Each row below holds a small network's activations on one input, seen along a few directions.
In each table, some parts of the input vary, and every possible input appears once, in random order.
Descriptions start from the smaller parts, as in this example, which fits no table here: one of 5 places around a ring, together with either a single point or one of 11 places along a line or (one of 3 separate values, together with one of 4 places along a line).
Shared parts are said once, and a part with two or three values counts as separate values.

Other details of the inputs vary at random and push rows far along two fixed directions, the same in every table; ignore that.

Table:
R1: -201; -401; 556; -122; -567; -21; 24; -55; 1; 428; 358; 32; -360; 178; -88
R2: 112; 204; 409; -96; 95; -14; 122; -206; 45; 117; -321; 14; 70; -61; 10
R3: -36; -247; 137; -15; -269; 148; -5; -21; 99; 197; 263; 157; -200; 259; -22
R4: -52; -83; -714; 7; -156; 18; -103; 378; -181; -62; 202; -111; 233; -156; -16
R5: -36; -125; -329; 54; 106; 85; -122; 159; 57; -186; 267; -71; -34; -122; 17
R6: -119; 41; 845; 34; 234; -197; 158; -387; 72; -20; -440; 134; -236; 144; -30
R7: -88; 225; -455; 31; 528; -38; 64; -2; -3; -352; -168; 97; 49; -7; 69
R8: -167; 110; 175; -101; 299; -1; 116; -220; -4; -124; -161; -53; 47; 0; 0
R9: 89; -168; -612; 191; -127; 20; -40; 292; -126; -22; 203; -6; 108; -68; -31
R10: -58; -42; 445; 2; 241; 14; 120; -283; 41; -94; -192; 71; -54; 115; -8
R11: 221; 445; -302; 63; 468; -65; 39; -23; 52; -471; -373; -34; 173; -201; 112
R12: -145; -298; -43; -78; -309; -50; -130; 95; 13; 225; 478; -98; -213; -37; -12
R13: 113; 338; 291; 130; 298; -131; 0; -162; 135; -284; -454; -5; 207; 49; 114
R14: -21; 45; 324; 36; 186; 22; -83; -287; 243; 73; -222; 118; -81; 142; 35
R15: 63; -294; 225; -146; -536; 124; -22; 165; -106; 359; 249; -38; -38; 31; 64
R16: 234; -342; -15; -7; -448; 144; 8; 237; -74; 273; 294; 20; -155; 12; 50
R17: -183; -267; 222; -116; -348; 161; 16; 48; -18; 174; 306; -46; -178; 74; -61
R18: -105; -27; 600; 21; 99; -170; 116; -255; 140; -26; -188; 141; -195; 137; -89
R19: -152; -38; -433; -55; -86; 111; -166; 186; 26; 93; 394; -32; -80; -68; 61
R20: -143; 244; 167; -47; 402; -26; -36; -233; 171; -173; -168; -89; 106; -130; -1
R21: -130; 66; 849; -109; 66; 25; 122; -511; 222; 125; -243; 16; -20; 208; -99
R22: 15; -444; 497; -7; -338; 150; -123; -138; 120; 286; 218; -32; -237; 169; -26
R23: -139; 393; -643; 76; 672; -40; 29; 129; -24; -536; -318; 42; 43; -124; 73
R24: -48; 53; 485; 3; 253; -195; 116; -374; 218; -103; -255; 94; -73; 176; -107
R25: -156; 507; 648; -81; 540; -95; 143; -606; 323; -72; -606; 163; 109; 177; -44
R26: -222; -284; 288; -100; -482; 216; -13; 67; -122; 431; 289; 66; -348; 193; 53
R27: 165; -191; -353; -30; -227; 49; -83; 309; -161; -39; 215; 90; 70; -24; 25
R28: 136; 69; -974; 150; 127; -36; -96; 434; -174; -276; 206; -54; 188; -124; -41
R29: 158; 370; -243; 45; 405; -97; -3; 30; 43; -498; -362; -28; 240; -152; 159
R30: -9; -236; -272; 32; 6; -113; -153; 58; 76; -56; 180; -111; -153; -23; -28
R31: -7; 615; -688; 32; 585; -165; -74; 139; -6; -615; -370; -227; 425; -253; 102
R32: 21; 465; -357; 93; 336; -106; -19; 9; -2; -295; -234; -200; 251; -135; 62
R33: 10; 141; 264; -53; -13; -68; -41; -67; -55; 59; -183; 38; 200; 60; -58
R34: 91; 82; -513; 36; -40; 37; 24; 255; -98; 55; 166; -155; 61; -185; -18
R35: 34; -99; 180; 10; -355; 22; -30; 18; -130; 346; 171; 1; 15; 122; -88
R36: -49; -73; -256; 63; 22; 89; -130; 112; 88; -6; 257; 88; -106; -3; 70
R37: -54; -45; 291; 65; 161; -162; -40; -184; 170; -42; -11; 47; -127; 2; -17
R38: -28; 217; -274; 85; 213; -95; 33; -42; -65; -70; -214; -45; 268; -119; -71
R39: 145; -82; -816; 183; -206; 52; -122; 465; -134; -162; 400; -184; 34; -78; 106
R40: 113; 289; 674; 105; 382; -162; 105; -306; 204; -123; -640; 85; 223; 104; 43
R41: -107; -124; -77; -100; -17; -142; -137; -80; 85; 78; 125; -174; -108; -33; -53
R42: -206; -78; -607; -85; 10; 113; -38; 344; -209; -187; 256; -195; -75; -158; 25
R43: 103; 478; -69; -55; 346; -40; 51; -138; 23; -280; -374; -91; 182; -195; 81
R44: 224; 424; 399; 4; 513; -134; 128; -352; 87; -217; -632; 219; 183; -30; -48
R45: -110; 196; 607; 46; 456; -19; 137; -329; 77; -231; -524; 71; -65; 46; -3
R46: 2; -59; -58; -31; -195; 10; -52; 195; -54; 128; 75; -121; 126; -3; 38
R47: -210; -277; -46; -92; -290; -39; -10; 151; -184; 153; 287; -96; -297; 14; -25
R48: 209; -123; -23; 163; -358; 104; -12; 150; -36; 134; 261; -43; -138; 10; 78
R49: 130; 477; -811; 196; 722; -181; 37; 177; 42; -568; -362; -127; 359; -223; 33
R50: 179; -139; -520; 40; -95; 68; 13; 230; -122; -67; 113; 72; 56; -163; 0
R51: 71; -12; 864; 103; -8; -72; 76; -354; 117; 151; -457; 215; 131; 176; -31
R52: 8; -360; 233; -117; -591; 128; -18; 65; -158; 384; 218; 69; 0; 30; -7
R53: 70; -100; -180; -74; -239; 87; 30; 84; -135; 162; 96; 22; 45; -138; -27
R54: 25; -92; -433; 43; -233; 42; -43; 305; -138; 158; 287; -189; 68; -58; 6
R55: -149; 328; -126; -90; 499; -266; 77; -243; 162; -329; -267; -72; 103; -48; -105
R56: 202; -83; -573; 152; -93; 56; 12; 352; -74; -10; 247; -72; -11; -125; 20
R57: 63; -87; 279; -120; -429; 93; -53; 45; -79; 167; 124; -64; -15; 19; 126
R58: -106; -171; 102; 8; -196; 130; 4; 74; 51; 118; 185; 174; -230; 174; -3
R59: -28; -302; -348; -20; -162; 135; -40; 202; 9; -82; 397; -61; -103; 64; -60
R60: 51; -126; 448; 52; -360; 74; 93; -178; -51; 444; 17; 82; -37; 35; -95
R61: 166; -236; 166; -16; -276; 74; -1; 140; -24; 135; 72; 53; -11; 36; 82
R62: -85; -386; 125; -121; -394; 172; -169; 5; 40; 303; 388; -185; -166; 64; -32
R63: -88; -119; -341; 11; 60; 96; -7; 218; -9; -257; 193; -32; -72; -55; -45
R64: -178; -66; -817; -100; 137; -141; 2; 259; -176; -217; 303; -175; -40; -152; 7
R65: 164; -209; -190; 160; -260; 76; 31; 135; -89; 171; 194; 86; -28; -48; -55
R66: 128; -384; 335; 32; -554; 70; -86; 144; -99; 335; 256; 133; -57; 230; -22
R67: -181; -92; 95; -117; -116; 102; 50; -72; -43; 236; 154; 73; -135; 155; 63
R68: 96; 188; 652; 1; -39; -24; 98; -325; 2; 287; -240; 118; 30; 70; -123
R69: 207; 168; -313; 137; 175; -36; 24; 88; -64; -138; -53; 79; 101; -87; -73
R70: 92; 280; 442; 55; -15; -6; 78; -240; 51; 113; -212; -49; 6; -21; 25
R71: 112; 41; 831; 23; 85; -53; 119; -398; 111; 70; -524; 259; 132; 93; -2
R72: 55; 130; 739; -152; -55; -38; 47; -303; -12; 169; -326; 151; 127; 87; -31
R73: 132; -233; 170; -152; -524; 136; -18; 83; -182; 391; 287; 71; -95; 24; -55
R74: -109; -309; 45; -107; -442; 174; -188; 16; 66; 442; 384; -33; -224; 145; 31
R75: -219; 534; -805; -56; 651; -62; 9; 133; 54; -507; -195; -30; 175; -188; 4
R76: -82; -213; -477; -4; 70; -127; 35; 191; -114; -176; 253; -32; -146; -27; 7
Each input here is: one of 2 separate values, together with either (one of 3 separate values, together with one of 6 places along a line) or (one of 4 places along a line, together with one of 5 places around a ring).
The inputs of R8 and R10 match in every part but the choice among 2 separate values. If R31 is changed in the same way as R8 into R10, which row does it become?
Answer: R13
The inputs of R1 and R18 match in every part but the choice among 2 separate values. If R70 is changed in the same way as R1 into R18, which row does it become?
Answer: R48
Which other rows does R38 become when the place on the ring of 5 takes its other values? List them by row number.
Answer: R4, R52, R53, R60
A walk changes only the place on the line of 4. It starts at R52 and steps to R72. List the rest of the walk in order.
Answer: R15, R57
Which other rows does R21 become when the place on the line of 6 takes its other values? List them by row number.
Answer: R8, R17, R20, R42, R62

Table:
R77: -125; 306; -168; -9; 504; -48; 60; -94; 61; -380; -251; 35; 13; -32; 33
R78: 54; 265; 351; 25; 142; 2; 97; -202; -22; 78; -382; 76; 204; -64; -5
R79: 176; -145; 475; 125; -391; 74; -25; -91; 64; 410; 59; 93; -80; 193; 24
R80: 201; -67; 371; -5; -154; 49; 37; -78; -9; 102; -176; 68; 117; 31; 33
R81: 202; -185; -143; 39; -322; 124; 62; 250; -191; 92; 151; 35; 25; -20; 24
R82: -76; 94; 89; 36; 232; -23; -15; -112; 127; -160; -80; -19; -112; 38; 83
R83: -219; -190; -24; -111; -233; 69; -19; 118; -84; 128; 227; -59; -164; 50; -4
R84: -88; 100; -592; -25; 427; -108; -39; 45; 64; -370; -31; -18; 88; -142; -53
R85: 184; -134; -91; -19; -287; 0; -64; 196; -106; 52; 118; 53; 82; -15; 28
R86: 165; -112; 567; -23; -458; -20; -18; -74; -37; 323; 37; -7; -2; 88; 3
R87: 193; -229; 15; 151; -364; 135; -59; 170; -76; 230; 196; -16; -33; 11; 23
R88: 137; 262; -205; 79; 342; -2; -12; -11; 22; -249; -318; 38; 313; -145; 1
R89: -30; 100; 449; 29; 267; -63; 52; -317; 221; -29; -208; 60; -149; 49; 11
R90: -89; -135; -124; -2; 1; -14; 56; 2; -16; -5; 142; 74; -150; 33; -84
R91: 123; -7; 545; -46; -239; 40; 123; -133; -86; 268; -198; 44; 64; 22; 31
R92: 170; 137; -289; 13; 11; -11; -6; 131; -75; -130; -61; -170; 234; -172; 34
R93: 89; 302; 207; 45; 100; -51; -4; -193; 117; 70; -244; -15; 201; 25; 4
R94: -141; 162; -231; -72; 227; -6; -76; -7; 69; -212; 36; -150; 3; -56; 44
R95: -124; -210; 127; 5; -74; -15; 53; -14; -46; 78; 119; 64; -152; 132; -58
R96: 107; -45; -346; -60; -305; -16; -27; 304; -234; 71; 184; -23; 76; -118; 32
R97: -85; 226; -426; -8; 456; -42; 64; 24; 37; -348; -93; 33; -16; -119; -23
R98: -104; -306; -50; 46; -259; 51; -65; 171; 14; 75; 329; -71; -227; 81; 47
R99: 229; 221; 789; 107; 96; -161; 81; -334; 100; 50; -500; 117; 76; 79; 14
R100: -108; 26; -169; -68; 195; 29; -73; 4; 74; -210; 19; 4; -24; 8; 50
R101: 114; 334; -430; 104; 294; -24; 40; 84; -17; -214; -211; 80; 228; -59; 9
R102: -83; -263; 266; -104; -349; 100; -60; -51; 66; 304; 367; -66; -257; 87; -22
R103: -117; -119; 286; -37; 98; -64; -11; -169; 83; 9; -68; 61; -31; 118; -53
R104: 243; 65; -462; 116; 59; 1; -8; 246; -95; -198; -40; -113; 151; -171; 59
R105: -164; 239; -375; -71; 428; -127; 48; -72; -1; -238; -164; -38; 48; -146; -80
R106: -58; 82; 768; -74; 238; -32; 60; -466; 247; 48; -317; 162; -91; 127; -31
R107: -109; -252; -495; -56; -212; 23; -109; 203; -43; 55; 482; -160; -129; -64; -65
R108: -156; 111; -35; 6; 273; -47; 71; -25; 34; -244; -150; 34; -30; 24; -7
R109: -150; -233; -276; -46; -165; -9; -96; 159; -55; 61; 368; -167; -81; 16; -47
R110: -136; -260; 262; -68; -184; 57; -49; -17; 63; 89; 135; 39; -134; 139; 1
R111: -134; -164; -287; -132; -179; 103; -29; 158; -76; 124; 343; -49; -198; -46; -12
R112: -171; -66; 366; -61; -84; -2; -24; -134; 99; 84; 43; -94; -95; 98; -11
R113: -86; -305; -6; 65; -157; -25; -40; 79; 2; 101; 267; -44; -188; 96; -5
R114: -196; 70; 46; -68; 211; -95; 48; -115; -30; -40; -135; -20; -8; 14; -59
R115: 40; 68; -593; -9; -148; 66; -51; 283; -139; 83; 194; -35; 136; -98; 27
R116: 186; 71; -264; 43; -46; -54; 36; 211; -161; -125; -25; 70; 109; -72; 11
R117: -52; 10; -313; 67; 253; -107; -9; -7; 81; -197; 36; -38; -73; -75; -30
R118: 139; 235; -103; 123; 237; 27; 79; 7; -56; -152; -279; 85; 210; -89; -17
R119: 128; -210; -130; 18; -412; 136; -107; 185; -28; 274; 277; 66; 30; 94; 20
R120: 107; 261; 498; 69; 122; -24; 43; -290; 86; 66; -368; -6; 223; -32; -16
R121: -182; -114; 150; -134; -190; 105; -17; -22; -47; 173; 172; -14; -205; 85; 37
What is each input in this table made of?
Answer: one of 5 separate values, together with either one of 4 places along a line or one of 5 places around a ring
The inputs of R91 and R80 match in every part but the choice among 5 separate values. If R121 is changed in the same way as R91 into R80, which row does it become?
Answer: R100
Which other rows agree with R97 in the choice among 5 separate values? List them by row number.
Answer: R77, R81, R90, R95, R101, R108, R116, R118
Which other rows does R113 become when the choice among 5 separate values takes its other values? List them by row number.
Answer: R95, R103, R109, R114
Which other rows does R98 become when the place on the ring of 5 takes its other values? List them by row number.
Answer: R82, R89, R113, R117
Which other rows agree with R107 in the choice among 5 separate values? List them by row number.
Answer: R86, R92, R93, R94, R102, R109, R112, R120

Table:
R122: -224; -54; -109; -39; 129; -1; -46; -35; 73; -74; 86; 9; -69; 73; -62
R123: -143; -37; 759; -76; 79; -26; 91; -420; 178; 133; -155; 87; -227; 103; -47
R124: 68; 355; -321; 28; 460; -185; -35; -1; 25; -416; -276; -115; 269; -175; -2
R125: -212; -153; -89; -42; -75; 3; -26; 72; -1; 18; 221; -28; -185; 99; 25
R126: 120; 24; 769; 154; 15; -52; 70; -330; 129; 146; -302; 95; -33; 149; -6
R127: 37; -265; 40; -61; -641; 229; -31; 177; -159; 449; 411; -6; -106; 74; 10
R128: 80; -209; -640; 91; -246; 75; 0; 434; -222; 5; 335; -38; -28; -94; 8
R129: 159; -47; 435; 73; -75; 9; 17; -155; 149; 145; -110; 153; -46; 145; 14
R130: 42; -122; -269; -59; -256; 6; -5; 241; -194; 25; 204; -49; 37; -61; -14
R131: -147; -382; 224; -93; -414; 77; -25; 51; -38; 271; 397; -31; -384; 142; 4
R132: 63; 190; 718; 20; -28; 18; 17; -347; 154; 227; -255; 11; 51; 107; 24
R133: 5; 115; -436; -45; 44; -32; -11; 156; -118; -42; -3; -63; 158; -163; -4
R134: 34; 380; -391; 35; 452; -147; -44; -23; 72; -307; -289; -129; 281; -207; 15
R135: 104; 356; -419; 70; 462; -89; 61; 21; -16; -351; -317; 129; 204; -125; -14
R136: 109; -205; -146; 27; -250; 98; -76; 213; -46; -7; 178; -54; 1; -16; 74
R137: -160; -214; -373; -71; 10; 65; -58; 105; 11; -35; 323; -69; -124; -2; -47
R138: 65; 268; 249; -10; 332; -50; 101; -158; 4; -184; -448; 99; 200; -50; 22
What is each input in this table made of?
Answer: either one of 5 places around a ring or (one of 2 separate values, together with one of 6 places along a line)
Which other rows does R124 become when the choice among 2 separate values takes its other values? List them by row number.
Answer: R130
Which other rows belong to the same alternative as R137? List them by row number.
Answer: R122, R123, R125, R131
